[[120  54 137 111 109 121 148 140]
 [177 164 165 203 155 168  71  90]
 [141 104 156 158 120 145 129 106]
 [135 130  93  53  74 106 131 245]
 [115 105 147 174 154 159 110 121]
 [162 135 113 131 177 126 183  76]
 [104 135 121  49  61 134  95 128]
 [151 125 124 121  86 137 131 146]
 [ 88 108 113 133 132 189 135  67]
 [156 161 175  95 126 161  93  94]
 [ 89 166 110  94 137 146  94  87]
 [135 111 147  36 108 126 105 103]]
The 3rd largest entry: 189
The first entry in reading order -> 120
Which number is the entry directly above 159? 106
Which number is the entry just right of 158? 120
Which number is the entry just left of the smallest entry? 147
Which number is the top-right entry? 140
Which number is the entry just left of the largest entry? 131
The bottom entry of the column that holds the smallest entry: 36
The first entry of the smallest entry's row -> 135
Which number is the entry directly above 115? 135
Which number is the third entry on the diagonal from the top-right corner? 145
The fifth entry, reading row by row is 109
The 3rd entry from the end, reading row by row is 126
Which number is the smallest entry in the first column? 88
The entry directly above the largest entry is 106
Which number is the 2nd entry in reading order? 54
The third entry in reading order is 137
The second largest entry is 203
Which number is the last entry, reading row by row? 103
The largest entry in the first column is 177
Which number is the entry directly above 132? 86
The second entry on the main diagonal is 164
Which number is the 2nd entry on the diagonal from the top-right corner? 71
Which number is the entry directly above 86? 61
Which number is the entry just right of the smallest entry? 108
The top entry of the column that holds the smallest entry: 111
The entry just left of 168 is 155
The largest entry in the last column is 245
The smallest entry in the last column -> 67

W = [-49 -24 -17 -11  -3   5   4  18  20  32  25]
The median entry: 4
Give the 2nd entry from the right.
A: 32
The 1st entry is -49
Give the 3rd entry from the left.
A: -17

Questions about the table below. Indices start at 0.
1) Give the entry directly below the largest entry.
2) Give the bottom-left entry.
3) Give the bottom-right entry.
4) Give the entry at row 2, column 0.
5) Give the entry just right of 0.
6) Give the entry just right of -15.
7) Give the entry in row 0 and column 2.
8) Give the entry in the top-right corner.
[[-41   1  15   7  26 -12   8  33 -40]
 [ -4 -29  14  -3  23  37  13   7 -40]
 [ 37  18  15 -32  -4 -19 -19 -24 -40]
 [  2   8 -25  22 -38   5 -37  18 -40]
 [ 19  11 -36  16 -38 -10   3 -29 -40]
 [ -3 -20 -11   1  10  32  48 -25 -40]
 [ -4 -28  10   2  17  35  10   8 -40]
 [  7  15 -36  10 -34   0  11 -24 -40]
 [-25  -6 -30  24  -5  10  46 -11 -40]
 [ 26  -4  24 -16  21 -30   5 -24 -40]
 [-31  -7  20   8  29 -15   4  29 -40]
 [-27  19 -36   8 -26  22  20   1 -40]
 [ -4  31   8 -48   3  21  11 -11 -40]
 [-28  43 -12 -20  -8 -12  17  -2 -40]]
1) 10
2) -28
3) -40
4) 37
5) 11
6) 4
7) 15
8) -40

Read these off the matrix that follows. Rows and columns are numbered from 0.
1) Report the entry in the top-right corner.
2) Report the entry at row 1, column 0.
3) Report the bottom-left entry.
4) Report the entry at row 2, column 0.
5) Report the entry in row 2 and column 1.
6) Report the bottom-right entry.
7) Report the entry at row 0, column 0.
8) Report the entry at row 2, column 2.
[[5 8 4 6 6]
 [7 5 5 5 4]
 [8 4 5 4 3]
 [6 3 4 2 1]
 [6 7 3 5 5]
 [8 3 5 2 1]]
1) 6
2) 7
3) 8
4) 8
5) 4
6) 1
7) 5
8) 5

data =
[[144, -446, -55, -910, 200, 328, 236, 310, -63, 48, 424, -865],
 [165, -571, -191, -640, -449, -93, -235, 341, 499, 144, -257, -717],
 [36, -452, 541, -421, 117, -27, -117, 373, 523, 325, 52, -989],
 [290, -154, -120, -447, -681, -62, 12, 92, 431, 130, 15, -636],
 [-44, -221, 39, -430, 226, 22, -194, 317, 499, 228, -174, -620],
 [452, -933, -178, -325, -175, 176, -72, 354, 228, 232, 92, -912],
 [-421, -302, -70, -402, -176, -46, -521, 419, 501, 213, -76, -690],
 [103, -145, -8, -356, -250, -73, 101, 223, 619, 328, 98, -620],
 [167, -472, 64, -445, 332, 362, -537, 585, 586, 270, -40, -752],
 [-64, -432, -96, -464, -173, -14, -7, 512, 513, 404, -134, -658],
 [152, -416, -210, -291, -168, -244, 53, 235, 800, 362, -647, -384],
 [452, -402, 184, -765, -185, 58, -202, 379, 776, -139, -422, -512],
 [254, -446, 107, -501, -757, -205, -182, 89, 445, -312, 405, -764],
 [206, -349, -557, -447, -390, -45, -570, 742, 470, 196, -32, -357],
 [-209, -487, -84, -81, 213, 89, -232, 291, 311, 525, 33, -654],
 [210, -347, -67, -419, -419, -8, -325, 336, 689, 198, -188, -399]]
Find the entry just left of -202.
A: 58
Find the entry just left of 64.
A: -472
The entry directly below -210 is 184
Find the smallest entry in the first row.
A: -910
Find the third entry on the diagonal from the top-right corner.
A: 325
The entry directly below 15: -174
The entry directly below 379: 89
The entry just right of -46 is -521
The entry in the top-left corner -> 144
Find the top-right entry.
A: -865
The last entry, reading row by row -> -399
Find the entry directly below the largest entry.
A: 776
Find the first entry of the smallest entry's row.
A: 36
The entry in the bottom-left corner: 210
The entry directly above -27: -93
The third largest entry -> 742
Find the fourth entry from the end, reading row by row.
A: 689
The 3rd entry on the main diagonal: 541
The third-last entry, reading row by row -> 198
The last entry of the largest entry's row -> -384
Find the second entry on the diagonal from the top-right corner.
A: -257
The entry directly above 36 is 165
The second entry on the main diagonal: -571
The entry just right of the largest entry -> 362
Find the largest entry in the first row.
A: 424
Find the entry directly below -764.
A: -357
The second-last entry, reading row by row: -188
The entry directly below the smallest entry -> -636
The entry directly above the largest entry is 513
Find the entry just right of 236.
A: 310

[[  6   4  -6   0  -2  -3   2   8  -4   6]
 [  5  15  -1  20 -11  -8   6   5  43   6]
 [ 10   6  -7  -5  -8  -7   4  15  -1  17]
 [ 39   7 -10 -13 -13 -10   3  18  59  40]
 [ -3   8  -3   4  -2  -2   4   6 -25  -1]
 [ 18   0  -5  -5  -6  -4  -2  12  24  14]
 [  1   5  -4   2  -1  -3   4   8   4   3]
 [ -8  11  13  32  11  18   3  -4  24 -15]
 [ -5   9  -1  10   0  -1   1   1   6  -6]
 [  4   4  -5   0  -6  -6   5  10  40  13]
 [-11  12   3  20   8  -1  -3  -3  15 -10]
 [ -4  15  -2   1  -3   2   0   5 -24   0]
 [ -5   8  -2   7   3   0   3   3 -36  -1]]
Rows and columns are numbered from 0.
What is the top-right entry?
Answer: 6
What is the bottom-left entry?
Answer: -5
What is the entry just left of the smallest entry?
Answer: 3
The entry directly above the smallest entry -> -24
What is the entry at row 0, column 0?
Answer: 6
What is the maximum?
Answer: 59
The entry in row 1 and column 1 is 15
What is the entry in row 2 and column 0?
Answer: 10
The top entry of the column that holds the smallest entry -> -4
What is the entry at row 2, column 2?
Answer: -7
The entry just right of the largest entry: 40
The entry in row 0 and column 1: 4
The minimum is -36
The entry in row 1 and column 0 -> 5
The entry just left of the largest entry -> 18
What is the entry in the bottom-right corner?
Answer: -1
The entry at row 1, column 2 -> -1
What is the entry directly below the largest entry?
Answer: -25
The entry directly above the largest entry -> -1
What is the entry in row 0 and column 2?
Answer: -6
What is the entry just left of -15?
Answer: 24

m = array([59, 27, 24, 64, 36, 53, 12, 21, 37, 42, 80, 69, 56, 48, 44])
Report the entry just right of the largest entry.
Answer: 69
The entry just left of 44 is 48
Report the median of all entries.
Answer: 44

arr =
[[ 40  -5 -14  48 -17 -10]
 [ 46  -8 -15 -23   8 -40]
 [ 15 -60  11 -19 -10   9]
 [ 14 -60  11 -19  -9   9]
 [ 42 -10 -15 -22   8 -40]
 [-18 -44 -30  17  24 -18]
 [ 15 -59  12  -8 -15  15]
 [ 35 -14 -10  50 -21  -1]
 [ 35 -14 -19 -27  15 -43]
 [-20 -43 -30  30  18 -13]
 [ 44 -10 -14 -24   8 -40]
 [ 43 -10 -14 -24   7 -40]
 [ 45  -9  -7  42 -24  -5]
 [ 33  -6 -22 -17  13 -45]]
Rows and columns are numbered from 0.
Give the entry at row 2, column 0.
A: 15
Give the entry at row 0, column 0.
A: 40
Give the top-right entry.
A: -10
Give the entry just right of 14.
A: -60
Give the entry directly below -20.
A: 44
The bottom-right entry -> -45
Give the entry at row 1, column 0.
A: 46
The entry directly above the largest entry is -8
The entry in row 0 and column 1: -5
The top entry of the column that holds the largest entry -> 48
The entry directly below 24 is -15
The entry in row 1 and column 1 is -8
The entry just left of the largest entry is -10
Give the bottom entry of the column that holds the largest entry.
A: -17
Give the entry in row 0 and column 2.
A: -14
Give the entry directly below 45.
A: 33
The entry in row 2 and column 2 is 11
Give the maximum.
A: 50
The entry at row 1, column 2 -> -15
